A small network was shown many inputs. Here are its activations along a few directions, one row for each input.
Each table varies a few parts of the input and shows all the possible inputs, shuffled.
A made-up example of a description, with smaller parts first: line(4) and (point or ring(9) or (values(2) and ring(8))).
Shared parts are said once, and a part with two or three values counts as separate values.
In the rows, 128 means zero.

Other details of the inputs vary at random and push rows far along two fixed directions, the same in every table; ignore that.

A family of inputs:
r1: [ 92 104  93 110  92 148 129 113 122  93  81 162 152  64 186 122]
r2: [102  84 115  97  79 164 129 123 109  93  97 166 164  91 195 136]
r3: [190 153 112 116 155 124 136 123 189 132 165  83 144 215  79 147]
r4: [102 109 146  93 134  94  76 155 137  91 139 183 175 144  68 122]
r5: [ 77 148 176 114 145  86  79 166 118 116 153 125 159 131  88  90]
r6: [ 93  88 142 113  66 162 127 153  86 107  91 131 156 110 195 129]
r7: [183 139  85 177 130 177 224  84  83 184 113  62  90 141 194 148]
r8: [188 185 131 149 179 108 144 134 147 122 129  67 136 207  95 122]
r9: [201 161 129 166 195 118 136 105 172 147 158  88  66 159  76 123]
r10: [ 90 131 155  87 118  99  74 169 153 109 167 168 151 133  81 128]
r11: [179 195 128 140 181 111 137 138 146 139 145  52 124 199  92 130]
r12: [ 83 130 186 151 162  86  93 147  94 119 157 156 122 106  55 113]
r13: [179 142  84 170 135 193 209  89  94 176 116  47  77 133 176 153]
r14: [ 87 159 160 105 153  86  62 169 152 117 147 157 119 110  94  88]
r15: [ 94 109 180 117 111  85 100 153  90 164 169 164 135 142  55 127]
r16: [ 84 120 106 105  74 152 123 125 136 111 107 150 127  54 196 126]
r17: [201 130  98 155 159 106 154 101 155 166 151 136 122 208  68 163]
r18: [183 130  97 139 107 185 184 125 124 136  93  50 124 180 194 160]
r19: [102 120 173 101 129  86  72 175 107  95 121 159 167 153  78 119]
r20: [188 161 115 147 189 119 149 108 164 174 162  86  68 165  70 117]
r21: [ 78  88 106 123  68 142 162  90 108 153 131 164 112  56 176 125]
r22: [181 159  67 128 120 162 172  96 165 129 108  85 110 127 188 156]
r23: [ 82 116 133 131  93 160 134 147  79 106  85 132 154  78 210 101]
r24: [213 108  89 183 129 173 207 102  87 149  81  92 109 154 182 187]
r25: [ 89 116 122 112 111 155 126 124 109 103  69 158 132  66 211  97]
r26: [194 161 114 109 161 119 135 126 182 134 161  85 138 210  79 158]
r27: [193 140  65 138 121 165 176  88 165 113  91  95 132 128 191 139]
r28: [102  82 114 100  75 167 125 129 114 101 108 161 168  90 194 130]
r29: [ 94 107 102 103  86 148 131 104 124  93  82 162 149  62 194 123]
r30: [ 75  68 116 110  64 184 148 109 103 149 133 152 115  68 160 151]
r31: [183 192 119 130 192 105 118 137 178 137 142  90 102 178  97 118]
r32: [190 181 114 157 197 107 137 141 131 111 114  81 139 201  89 125]
r33: [ 89 114 135 126 127  62  96 116 138 145 161 202 133 117  61 110]
r34: [ 91 133 148  92 126  75  78 137 171 113 158 153 162 107  76 101]
r35: [200 180 121 141 197 105 122 129 181 121 125 100 123 184  96  99]
r36: [ 81  70 118 115  64 162 160 102  93 158 134 167 127  82 169 147]
r37: [ 90  82 122  97  67 169 130 126 125 116 119 141 166  86 199 134]
r38: [193 168 135 181 185 124 145 108 132 148 158  64  85 173  75 145]
r39: [ 98  88 135 115  74 161 119 158  82 103  88 140 161 102 192 126]
r40: [ 90 142 153 110 168  84  69 159 140 101 116 174 144 119  85  82]
r41: [196 145 129 142 157 122 146 125 129 168 162  75  95 203  51 162]
r42: [ 86 153 172 117 152  81  79 165 105  96 126 150 163 130  84  92]
r43: [203 149 113 118 159 115 137 122 182 120 150 100 152 215  82 150]
r44: [ 82 103 141 101  69 164 122 154  84 123 103 121 143 105 194 143]
r45: [207 141 119 169 158 104 149 124 117 172 132 112 116 221  70 163]
r46: [191 145  94 140 115 176 167 138 118 127  97  66 111 167 192 169]
r47: [ 81 117 143 104 122  87  97 123 148 145 181 164 112  94  44 114]
r48: [ 96  59 116 136  87 158 153 107  93 124 113 187 138  74 178 157]
r49: [ 76 129 167 153 143  77  97 146  85 162 148 176 135 131  66 101]
r50: [ 92  80 101 143  95 139 155  92 107 119 108 184 123  46 182 136]
r51: [ 66 112 128 113  94 161 126 126 127 126  96 131 121  72 212  89]
r52: [ 89  88 138 109  69 163 121 151  86 113 104 120 157 103 200 134]
r53: [ 86 102 121  95  69 169 124 134 120 118 120 149 146  89 194 145]
r54: [ 89 146 171 104 152  86  74 154 157 113 135 161 144 124  90  74]
r55: [101 101 188 135 131  96  83 157  96 115 150 166 129 125  50 138]
r56: [207 151 117 141 176 109 124 154 132 111 110  92 145 223  76 150]
r57: [ 78 166 171 117 140  89  73 180 118 114 155 137 136 127  89  99]
r58: [198 129  81 182 159 182 200  80 131 133  93  89  64 110 192 144]
r59: [ 98 105 194 130 117 105  69 151 105 128 168 149 120 124  54 137]
r60: [200 162 106 169 197  95 149 101 153 176 138 125  90 185  85 117]
r61: [193 136  84 200 159 174 220  85  85 150  84  81  99 136 195 166]
r62: [ 89  61 123 133  83 174 146 107 100 108 119 172 122  64 172 158]
r63: [ 85 144 152  84 122  83  79 142 168 120 155 153 148 107  76 111]
r64: [175 161  87 133 144 173 175 104 150 143  91  65  97 132 207 130]
r65: [194 161 115 152 186 102 161 102 154 185 162 102  82 174  83 113]
r66: [ 94  97 171 118 120 112  82 127 143 121 183 168 123 114  51 143]
r67: [ 91  89 122 152 122 147 154 114  96 133  95 176 106  45 193 109]
r68: [ 85 142 166 102 155  85  69 153 154 121 146 147 142 113  97  76]
r69: [ 92 136 152  92 123  81  83 136 170 106 147 166 163 115  74 100]
r70: [ 91 112 151 130 139  76  97 118 150 104 164 184 118  90  50 120]
r71: [ 72 163 176 111 141  89  74 175 116 120 157 136 140 131  89 100]
r72: [190 123  72 166 117 179 196  60 156 136 121  83  75 106 180 166]
r73: [ 59 121 138 128  82 166 136 142  89 124 104 111 141  87 208 104]
r74: [ 89 133 177  96 118  94  68 184 114 117 150 144 146 152  82 125]
r75: [176 145  68 135 110 170 187  85 175 133 102  70 119 133 193 147]
Description of these inputs: ring(5) and (ring(6) or line(9)).
Changing only the ring(5) part turns r62 into r58. The same change can be made to r43. Which row results? -> r54
Changing only the ring(5) part turns r49 into r33. The same change can be made to r11. Which row results? -> r63
A walk changes only the ring(6) part. It starts at r7 and steps to r13. List the rest of the walk in order. -> r38, r12, r61, r49
A walk changes only the line(9) part. It starts at r40 and steps to r25. List the rest of the walk in order. -> r35, r54, r68, r51, r64, r31, r14
A walk changes only the ring(5) part. It starts at r73 and steps to r18. List the rest of the walk in order. -> r3, r75, r51
A walk changes only the line(9) part. It starts at r56 and steps to r19. List the rest of the walk in order. -> r39, r6, r52, r18, r44, r74, r46

A family of inputs:
r76: [167 145  84 142 119 181 182 109 125 134  86  75 118 132 221 136]
r77: [ 68 122 157  92 115  96  74 153 144 104 140 170 159 101 104  98]
r78: [ 74 114 164 119 123 101  95 133 126 144 168 163 112  94  76 108]
r79: [ 80 118 162  97 113 104  80 158 125 106 138 163 162 121  98 113]
r80: [182 161 132 134 169 112 124 142 147 123 135  91 134 193  87 139]
r81: [ 85 125 166 107 123 104  84 166 113 114 137 148 152 130  99 110]
r82: [ 68  74 110 126  68 167 150 100 101 132 107 175 115  34 206 126]
r83: [ 82 105 155 127 134  88  96 128 121 133 147 192 128  94  78 106]
r84: [178 127  81 134 108 179 178 108 133 121  91  82 132 145 202 159]
r85: [ 93 115 166 138 131  98 104 139 101 143 159 156 123 118  73 123]
r86: [175 143 130 149 160 115 141 118 143 158 167 100 102 177  65 148]
r87: [ 78  92 127 115  68 174 130 138  87 107  88 141 143  72 216 130]
r88: [181 169 119 130 174 107 123 130 170 116 135  99 131 180  93 127]
r89: [ 70 111 157 110 118  96  91 128 137 142 170 176 119  89  77 110]
r90: [180 171 123 132 175 108 122 132 166 118 134  97 126 178  91 128]
r91: [170 137  94 141 117 175 176 119 114 135  94  76 126 153 198 149]
r92: [176 176 124 131 173 104 124 137 159 131 136  90 127 184  94 120]
r93: [184 158 117 121 158 109 127 133 164 121 139 100 141 191  85 143]
r94: [174 155 128 159 177 102 144 109 141 154 155 104  96 163  68 133]
r95: [178 128  86 140 113 182 176 112 123 118  87  81 127 144 206 155]
r96: [174 122  82 173 134 169 194  84 112 149  98 104  88 116 184 150]
r97: [ 73 134 165 104 131  97  78 160 126 111 138 157 148 110 102  93]
r98: [ 94 100 157 131 128  95 103 133 108 135 147 183 134 113  78 120]
r99: [ 67 125 159  94 119  99  74 153 138 102 138 172 158 100 105  96]
r100: [179 171 126 133 179 108 123 135 163 121 134  93 126 178  92 125]
r101: [ 81  72 118 128  68 166 150 109  90 134 112 167 122  59 192 139]
r102: [ 93  84 125 149  91 160 152 115  74 139 105 156 116  75 180 137]
r103: [ 77 102 130 115  74 167 130 143  83 120  93 133 143  85 210 122]
r104: [181 168 110 121 169 105 125 126 180 119 140 102 135 178  89 129]
r105: [174 117  88 150 114 174 187  88 125 157 124  94  96 132 169 167]
Changing only one part turns r85 into r94. The same change can be made to r87. Which row results? -> r90
What is each input in this table made of? -> values(2) and (ring(6) or line(9))
Which other rows does r105 become when the values(2) part takes its other values? List them by row number. -> r89

A family of inputs:
r106: [175 167 101 129 125 170 145 143 121 113  78  60 140 173 199 142]
r107: [170 170 120 135 182  93 128 114 176 153 165 117  98 167  68 116]
r108: [162 135 123 146 130 157 149 122 126 143 137  74 105 155 135 153]
r109: [173 125  86 152 106 198 197 106 106 165 103  66 100 147 207 157]
r110: [165 148 100 105 133 141 134 132 161  90 106 102 168 166 152 132]
r111: [185 122  78 146 119 157 188  91 132 134 117 105 124 145 162 164]
r112: [152 176 144 144 200  53 108 127 170 143 174 129 111 176  11 103]
r113: [ 11  96 208 113 134  48  30 168 102 113 155 242 144  59  43  69]
r114: [184 117 102 167 120 180 192 116  72 139  84  92 104 140 196 163]
r115: [152 175 151 128 198  69  95 124 184 136 183 122 108 158  14 113]
r116: [160 194 149 111 203  62  79 158 194 106 143 109 146 183  56  90]
r117: [181 117  88 136 115 164 176  93 156 128 126  91 114 135 159 170]
r118: [ 14  64 157 117  43 164 129 145  38 133 100 166 141  31 213 115]
r119: [ 19  38 117  90  10 193 130 116  85 125  93 195 143   8 251 128]
r120: [ 19  76 194  99 102  69  41 166  96  99 155 250 171  78  55 105]
Changing only one part turns r114 into r113. The same change can be made to r106. Which row results? -> r116
What is each input in this table made of? -> values(3) and (point or line(4))
Which other rows agree with r119 in the values(3) part? List them by row number. -> r110, r111, r117, r120
A walk changes only the line(4) part. It starts at r108 and steps to r109. List the rest of the walk in order. -> r118, r114
